A small network was trained on invented records. Each row is its activation on one of them, seen along a few directions.
Here are examples, each followed by its value of one field, W.
The largest differences between rows may come from other fields.
In the rows, zero is written as 500.
Strong random noise was added to every row along 4 fixed directions; ignore it. To show where, here is one row again and again, with new noise each time:
[498 532 583 473 519 595 478 580 489 594 496 503 374 638 431 518]
[402 456 484 511 568 519 474 591 493 498 503 479 447 624 511 574]
[422 558 385 661 421 624 637 586 316 467 383 587 525 540 327 517]
[368 202 465 514 668 489 530 563 368 488 496 557 579 291 551 615]
[552 556 502 565 397 578 572 477 356 527 398 545 494 480 372 434]
[543 530 601 505 477 673 558 574 386 640 451 583 396 516 329 485]

[329 759 268 556 455 463 532 637 719 370 548 433 535 815 536 599] => w6
[524 485 449 467 490 422 576 380 495 447 504 549 661 250 505 494] => w7
[720 739 596 423 368 385 481 200 599 485 578 424 449 495 469 377] => w5
[552 459 546 422 534 557 560 446 538 595 566 571 528 279 472 491] => w6
[292 629 345 552 532 406 555 518 604 298 585 454 546 671 513 633] => w2
[419 253 511 468 665 481 534 527 400 485 557 581 502 336 509 615] => w8
[420 629 321 580 431 476 611 492 508 378 466 539 603 459 428 539] => w7
[445 553 471 521 474 537 628 511 477 475 561 568 549 376 446 537] => w4
[566 680 645 439 453 708 633 654 541 704 555 609 401 434 319 477] => w4
[607 507 590 552 460 631 555 467 323 600 442 593 442 455 309 437] => w8
[367 556 473 504 570 552 538 630 557 457 585 523 493 585 438 638] => w2
[524 685 453 563 339 577 531 477 478 496 428 528 515 522 379 436] => w3
[422 470 459 433 591 405 446 484 578 413 599 483 521 464 562 581] => w3
[516 462 515 404 530 437 509 480 543 536 585 530 550 317 534 473] => w1
[457 622 273 620 354 467 678 467 470 346 438 498 703 354 472 491] => w5
[457 655 285 556 355 304 523 354 534 293 513 420 654 533 570 427] => w1

Which value of W does each new row have?
[659 487 664 326 540 469 435 345 584 577 592 517 487 286 537 410] => w3
[527 468 423 627 427 565 567 471 318 456 383 544 600 404 443 444] => w8
[459 437 549 501 561 636 491 702 473 630 448 537 438 516 466 546] => w8
[467 596 483 490 525 472 489 471 648 460 608 459 454 591 524 566] => w5
[469 300 636 338 671 497 390 520 584 614 603 509 477 311 600 573] => w3
[526 588 658 322 577 501 389 557 684 656 670 484 328 620 509 515] => w1
[504 542 464 620 377 647 586 562 361 529 361 567 500 511 360 449] => w8
[571 352 580 424 548 417 455 424 475 540 485 483 553 344 602 463] => w8
